Each row below holds a small network's activations on one input, seen along a few directions.
Each table varies a few parts of the input and shows all the possible inputs, shuffled.
A made-up example of a description, with smaller parts first: one of 2 separate values, together with either a single point or one of 11 places along a line or (one of 6 places along a line, together with one of 8 places around a ring).
Shared parts are said once, and a part with two or three values counts as separate values.

Other details of the inputs vary at random and push rows far along two fixed directions, the same in every table; ignore that.

Table:
row 1: [-17.2  12.1  33.7 -21.0  12.9  32.5  -8.1   8.3  13.4   6.1 -17.4]
row 2: [-14.2  11.5  10.7 -12.8  11.2  19.7 -12.8  24.5  26.8   7.1 -29.5]
row 3: [  7.9 -10.9  40.0 -10.3  21.9  10.5   2.4 -19.3  12.4 -17.0 -15.5]
row 4: [ -7.2  13.7  24.9 -28.1  17.8  17.3  -2.8  21.8   1.5  18.2  -7.7]
row 5: [-14.8 -14.9  36.5  15.7  39.9  28.8 -24.7  -2.8   5.4   4.3 -19.7]
row 6: [-20.0 -21.9 -72.9   3.2 -23.4  -3.8  50.2 -10.1  17.9  67.6  23.8]
row 7: [-22.0 -31.0 -48.4  10.5  -7.6  14.7  62.6 -65.0  23.9  42.3  40.0]
row 8: [ -2.4 -61.8 -65.1   7.3 -35.2  -7.4  74.3 -19.0   3.7  20.6  27.6]
row 9: [  2.3 -15.4  -4.0 -20.1   1.6  21.4 -14.7  20.9  24.8   0.5 -39.1]
row 10: [ -5.7 -20.3  -0.6 -20.9  -6.8   3.9 -15.5  24.5  18.9 -25.7 -27.1]
row 11: [  3.9 -26.6  19.6  -8.5   0.9  16.7  10.0  16.0   9.0 -43.9 -24.4]
row 12: [ -4.5 -13.1  28.0   8.1  44.0  13.4 -18.9  11.1  -6.1  16.5  -9.7]
row 13: [ 22.8  48.6   9.6  27.0 -17.2 -44.8 -11.9 -27.0 -45.4  -7.9  30.2]
row 14: [  4.6   6.0  27.8 -21.9  38.4   9.7   4.2   2.1  11.3   2.4  -0.3]
row 15: [  3.1 -18.5  -8.0 -28.3  -2.1 -11.5 -10.3  37.6   7.6 -12.7 -17.5]
row 16: [ 17.5  41.1   1.5  43.9 -31.3 -32.4 -24.2 -26.4 -36.8 -47.0  35.3]
row 17: [ 27.5  40.5  -0.7  36.3 -27.1 -45.6 -20.7  -9.6 -44.3 -33.0  42.7]
row 18: [ 18.4  60.9 -32.8  19.8 -38.0 -43.0 -39.1  12.1 -43.9   1.7   8.2]
Description of these inputs: one of 2 separate values, together with either a single point or one of 8 places around a ring.
The inputs of row 18 and row 9 match in every part but the choice among 2 separate values. If row 15 is changed in the same way as row 18 into row 9, which row does it become?
> row 10
Change only the choice among 2 separate values in row 3. List by row number the other rows that result.
> row 13

Table:
row 19: [-14.4 -41.4 -15.5 -14.3  14.7  24.9  33.5  -8.4  29.6  39.5  -1.4]
row 20: [  7.3  14.6  31.9  -2.2  17.7   0.2 -14.8   4.7  -6.9 -16.0  -3.9]
row 21: [ -0.8 -32.4 -21.8  -9.1  -5.2   3.6  27.3  -2.5  14.2  13.1   4.3]
row 22: [ -2.5  37.3 -44.7  25.6 -41.1 -32.6  -1.2 -14.7 -30.3  17.5  29.8]
row 23: [ -2.7 -11.8 -26.9   3.8 -17.4  -5.0  14.7  -6.1   1.5   9.0   8.0]
row 24: [ -5.9 -27.4  -9.4  -0.3   5.0  11.4  25.7 -17.6  13.6  17.2   8.3]
row 25: [  3.5  -8.3  26.0 -22.1  17.9  13.9 -16.5  29.9  14.7 -19.6 -30.6]
row 26: [  1.2   8.5 -37.7  19.0 -32.4 -23.2  12.3 -17.1 -17.7   8.9  25.9]
row 27: [-3.7 -3.2  2.8  4.7  3.8  5.7  2.6 -9.8  2.5  3.1  2.2]
row 28: [ 11.2  28.5  52.7  -6.6  26.7   1.6 -34.5  18.0  -9.5 -30.6 -16.7]
row 29: [  8.6  71.5  -5.1  32.5 -35.1 -39.9 -44.2   1.3 -48.6 -27.5  14.0]
row 30: [  3.1 -17.5  10.5 -18.5  11.1  10.1  -0.2  19.1  14.9  -8.1 -18.2]
row 31: [-10.5 -26.2 -13.6   2.7   1.3  14.1  21.3 -17.3  15.3  17.8   4.5]
row 32: [  5.7   7.8  50.7 -15.2  32.9  15.3 -26.1  20.4   6.7 -24.2 -26.0]
Describe the family of inputs behind these rows.
> one of 2 separate values, together with either a single point or one of 6 places along a line
The inputs of row 32 and row 23 match in every part but the choice among 2 separate values. If row 27 is changed in the same way as row 32 into row 23, which row does it become?
> row 25

Table:
row 33: [ 26.2 -23.8  58.5 -30.9  55.3  14.1 -19.0  40.1  21.1 -55.4 -41.4]
row 34: [ 40.5  76.0  40.6  15.1 -26.7 -35.7 -64.6  21.6 -53.6 -64.2 -10.4]
row 35: [ -2.9 -22.6 -16.6 -10.6  10.9  20.3  -0.9  13.2  38.5  25.4 -15.7]
row 36: [ 10.6  50.2 -24.0  29.6 -23.4 -27.5 -43.2  -1.6 -13.3   3.9   9.3]
row 37: [ 18.6   8.6  70.3 -52.0  56.7  20.1 -16.8  10.9  32.9 -12.3 -30.9]
row 38: [ -7.7  -7.6 -79.9  45.8 -44.2 -32.2  24.9 -53.7 -24.5  60.8  29.9]
row 39: [ -3.1  29.2  -6.6  41.2 -25.7 -34.9  -7.7 -19.7 -51.6  -0.8  49.0]
row 40: [ 12.8 -40.1  63.9 -25.9  48.4  15.3 -30.8  29.9  19.5 -28.6 -29.8]
row 41: [ -4.1 -80.5 -25.0  -1.6  25.8  24.4  33.4 -18.2  40.6  38.6   1.6]
row 42: [ 13.2  22.0 -26.4  22.6 -51.3 -20.8  15.3 -14.2 -35.8  -5.1  26.9]
row 43: [  6.6  59.3  -7.0   1.7 -23.2 -32.1 -56.7  17.9 -36.5 -25.6  -0.3]
row 44: [ -1.5  -3.3 -67.9  31.5 -70.1 -17.4  59.2 -38.0 -29.5  28.4  51.9]
row 45: [ 24.7  67.9  22.8   2.8  -0.1 -34.3 -31.1 -29.2 -20.1  -9.6  19.1]
row 46: [  4.5   4.2 -50.5  38.0 -30.4 -32.0  38.9 -32.9 -30.1   0.6  49.9]
row 47: [ 18.8  89.1  32.2   5.5  -1.1 -33.2 -32.7 -21.5 -34.2 -12.7  23.3]
row 48: [  6.9  78.2  16.6  -2.9 -13.9 -29.3 -71.0  33.6 -43.9 -39.0  -8.5]
row 49: [ -7.6  69.4  -0.5   0.0 -22.2 -21.6 -40.4  25.7 -43.3 -18.7   7.4]
row 50: [ -3.3  -2.2  49.2  -5.2  21.9  29.0 -35.7  -4.3  25.9 -45.8 -40.6]
row 51: [-11.0 -17.6  28.1 -44.2  17.8  19.2  13.3  52.1  30.8 -17.2 -35.8]
row 52: [  6.1  39.8 -31.1   6.6 -32.9 -35.0 -41.4   1.7 -28.7 -11.5   8.5]
row 53: [ -7.9  51.0 -22.3  39.9 -25.5 -28.7 -13.1 -15.5 -51.8  26.8  14.6]
row 54: [ 13.7  78.3  64.6  23.8  28.5 -16.5 -74.7  30.8 -48.8 -41.5  -6.9]
row 55: [  8.0 -83.7 -50.9  -0.9   1.2   3.0  62.9 -29.5  34.3  14.6  15.9]
row 56: [-24.1 -62.9 -34.0 -44.9   5.9  34.7  39.0  15.9  40.1  33.0 -12.3]
row 57: [ -8.4  32.4 -47.5  45.2 -36.2 -32.5   1.9 -32.2 -45.2  40.7  23.7]
row 58: [-15.0 -17.9   8.0 -24.9  26.3  40.9   8.3  33.9  40.1  25.2 -23.1]
row 59: [ -5.4 -70.3  -9.8 -19.9  27.1  28.2  66.3   4.2  33.0   6.8   0.9]
row 60: [-34.1  12.5 -36.5  41.8 -44.1   7.2  31.5 -58.0 -11.4   9.9  35.8]
row 61: [ 12.7 -83.3 -49.0 -12.6 -27.7  14.9  59.2 -24.1  33.9  24.8   2.5]
row 62: [  7.4 -27.3  44.9 -14.2  54.8  25.4 -24.1  25.1  21.4  -9.0 -29.9]
row 63: [-10.1 -41.4  51.3 -23.9  42.0  29.6   8.6  28.5  13.2  -4.8 -11.0]
row 64: [-12.6  54.3 -20.1  39.5 -25.1 -25.0  -7.7 -12.9 -53.8  29.0  17.5]
row 65: [ -8.2   4.1 -56.8  37.9 -31.7 -25.5  14.1 -37.3 -27.4  49.7  19.4]
row 66: [-11.4 -33.2   5.5 -40.7  27.7  33.2  62.0 -23.0  42.6  45.8  10.5]
row 67: [  4.4 -61.1 -24.7  -6.1  12.8   8.9  52.1 -10.1  23.4   2.2   8.8]
row 68: [-33.4 -73.1 -24.1  -3.1  -1.4  50.8  54.8 -43.2  53.1  20.1  -4.9]
row 69: [ -2.9 -16.2 -39.2  38.6 -32.3 -30.5  17.6 -40.7 -27.0  20.8  53.0]
row 70: [ -3.7 -15.7  36.5 -46.8  22.8  16.9  -0.9  56.2  32.2 -26.5 -44.6]
row 71: [-21.0 -52.1   6.2  -7.8  11.3  45.5  20.1 -26.7  47.5  -5.7 -22.8]
row 72: [ 22.9  33.2  -6.9  18.6 -42.4 -24.6  -9.2  -4.0 -37.8 -22.9  13.4]
row 73: [-12.5  10.1  85.9 -22.6  42.4  48.6 -39.2  23.6  24.3 -56.3 -55.1]
row 74: [ -0.8 -49.4  47.3 -23.7  41.8  23.6  -2.0  23.3  18.9  -9.5 -15.9]
row 75: [-18.2 -49.3 -25.6 -21.3  15.3  41.6  33.8  13.1  52.9  46.5 -11.9]
row 76: [  6.9  73.0   2.1  24.0 -13.2 -20.8 -53.9  17.3 -23.9  -8.0   2.9]
row 77: [  6.8  35.9  92.8 -12.2  64.5  21.7 -58.3  55.9 -11.9 -38.6 -37.1]
row 78: [  6.9   7.2  63.9 -51.3  53.0  28.2   1.8  11.0  31.2  -1.1 -21.7]
row 79: [-18.1 -89.2 -43.9   1.7  17.7  31.9  63.1 -26.4  39.1  59.2  16.7]
row 80: [ -8.3  -5.2 -88.4  26.3 -68.8 -43.4  42.1 -32.9  -8.1  25.2  41.5]
row 81: [  6.2  52.8   0.9   5.7 -28.8 -38.3 -27.8  23.3 -24.9 -33.5  -1.6]
row 82: [ 11.6  -9.8  23.3 -33.2  10.5  -5.2 -21.5  41.1  26.6 -34.4 -41.7]
The inputs of row 52 and row 49 match in every part but one. If row 41 is changed in the same way as row 52 into row 49, which row does it become?
> row 77
The inputs of row 81 and row 51 match in every part but one. If row 74 is changed in the same way as row 81 into row 51, which row does it become?
> row 63
Describe the family of inputs behind these rows.
> one of 5 places along a line, together with either one of 2 separate values or one of 8 places around a ring
Change only the choice among 2 separate values in row 66. List by row number the other rows that result.
> row 60
Which other rows agree with row 70 in the place on the line of 5? List them by row number.
> row 39, row 42, row 46, row 53, row 54, row 56, row 73, row 75, row 78
A walk changes only the place on the ring of 8. It starts at row 65 and steps to row 62. List the rest of the walk in order.
> row 69, row 33, row 34, row 80, row 43, row 35
